A small network was shown many inputs. Here are its activations along a few directions, one row for each input.
In each table, some parts of the input vary, and every possible input appears once, in random order.
A made-up example of a description, with smaller parts first: one of 2 separate values, together with either a single point or one of 9 places along a line or (one of 4 places along a line, together with one of 5 places around a ring).
Shared parts are said once, and a part with two or three values counts as separate values.

Other details of the inputs shift rows strongly along two fixed directions, in all tables alike. That doesn't count.

Rows:
R1: [  4  -5  80  40 -26  -4  26 -25 -17 -49  -8 -35  75  -1]
R2: [ 43 -28 -37 -88 -37 -16  21 -45   3   8  22  44 -37 -34]
R3: [ 45 -15  -5 -36 -48 -21  24 -63   2  -6  22  -6   3 -43]
R4: [-22  10  45  61  23   0 -13  26  -5 -29 -17 -33  50  34]
R5: [-20  27   6  40  24  35  19  34  -2   4  -6 -34   3  13]
R6: [  1 -19 -42 -52  12 -19 -25  11  19  28  11  45 -39  14]
R7: [ 40 -37  17 -44 -48 -42   0 -62   0 -16   9  24  23 -15]
R8: [ 42 -14  -3 -37 -49 -19  23 -64   6  -3  24  -4   6 -45]
R9: [-25  20 -14  38  28  22 -18  37  -2  18   0 -17  -7  13]
R10: [-35   8   3  17  42  18  -8  55  -1  10 -13  14  -7  52]
R11: [  8 -10  22  16  -6 -21 -13  -6   1 -20  -8  -7  31  12]
R12: [ 19  10  13  14 -22  -7   7 -23  -8  -1   3 -26  25 -28]
R13: [-25  13 -55  -5  36  22 -26  50   8  48   6  15 -54  15]
R14: [-21  24 -54 -10  39  23  -4  53   5  50   5  15 -55  10]
R15: [  3  -2  13  17 -24 -21 -22 -21   1 -15  -6 -16  31  -8]
R16: [ 28 -33 -16 -71 -34 -23  15 -31   5   7  16  46 -25 -15]
R17: [-36  19 -31 -22  48  45  11  61   2  30   2  23 -47  27]
R18: [ 47 -22 -21 -25 -50 -31 -11 -53  -1   2  14   4  -3 -41]
R19: [ 35 -14 -34 -63 -35 -12  16 -43  12  22  25  18 -31 -37]
R20: [-23  17 -18 -16  31  36  15  47   0  16  -1  18 -34  21]
R21: [  4   4  56  60 -34 -22 -14 -36  -9 -46 -12 -49  79 -11]
R22: [  6 -19   3 -13  -1 -13  -2  -4  -2  -5  -3  19   4  19]
R23: [-31  -3 -16  -9  43  12  -9  41   4  19   0  28 -21  43]
R24: [ 18   9  17   9 -26   4  23 -22   0  -8   4 -25  17 -19]
R25: [  0 -21 -14 -31  10 -13  -6   1   1   7   6  31 -14  21]
R26: [ 10   7  68  62 -21  -2   9 -37 -11 -55 -30 -43  52 -23]
R27: [ 41 -28 -35 -90 -34 -17  20 -48   2   7  26  44 -37 -34]
R28: [ 46 -25 -54 -64 -46 -33 -17 -46   9  27  24  35 -41 -40]
R29: [  8  -6  31  19 -13 -22 -13  -8   2 -23  -8  -8  36  11]
R30: [-26  14   3  48  17   6 -23  30  -2  -7 -17 -23  17  21]
R31: [-36   0 -13 -10  44  26  10  53  -1  17   1  20 -30  36]
R32: [  2  -1  20  33 -19 -20 -18 -21  -5 -26  -7 -27  40  -5]
R33: [ -7  -1 -38 -35  18   6  -8   7  15  22  -6  40 -65  -9]
R34: [-45  20 -20  15  59  34  -8  46  10  18 -15  13 -48  17]
R35: [ -3   9  46  47   0   4   5 -21  -7 -38 -23 -29  27 -14]
R36: [-11  30  30  64  14  16   9  16 -16 -11  -9 -52  38  -1]
R37: [  5  12 -19   8   5   6   5   9  -4  17   3 -11  -9 -11]
R38: [-34  15 -19   4  45  27  -9  35  10  18 -16  16 -48   9]
R39: [-16  18   2  50  17  16 -15  25  -8   2  -4 -31  10   8]
R40: [ 11  -5  71  51 -24 -26  -7 -32  -6 -50 -10 -38  84   2]
R41: [-27  23  32  70   7   5 -21  25  -5 -22 -23 -39  43  21]
R42: [ -5 -15  -7 -39   2   2  11   8   2  12   7  29 -19   8]
R43: [-33   0 -13  -6  40  27  11  56  -1  17  -4  20 -29  37]
R44: [-33  23   9  16  37  42  19  44  -6   0  -3  -7  -2  23]
R45: [ 45 -11  -9 -30 -46 -30   9 -62  -2   3  21  -2  10 -51]
Each input here is: one of 5 places around a ring, together with either a single point or one of 8 places around a ring.
Question: Changing only the place on the ring of 5 turns R10 into R23. The same change can be made to R28. Which row results?
Answer: R9
Question: Changing only the place on the ring of 5 turns R39 into R13. The same change can be made to R3. Which row results?
Answer: R19
Question: A walk changes only the place on the ring of 8. It starts at R18 and steps to R37. List the rest of the walk in order.
Answer: R5, R2, R43, R22, R11, R30
Question: Change only the place on the ring of 5 in R6. List by row number the other rows that result.
Answer: R4, R11, R29, R40
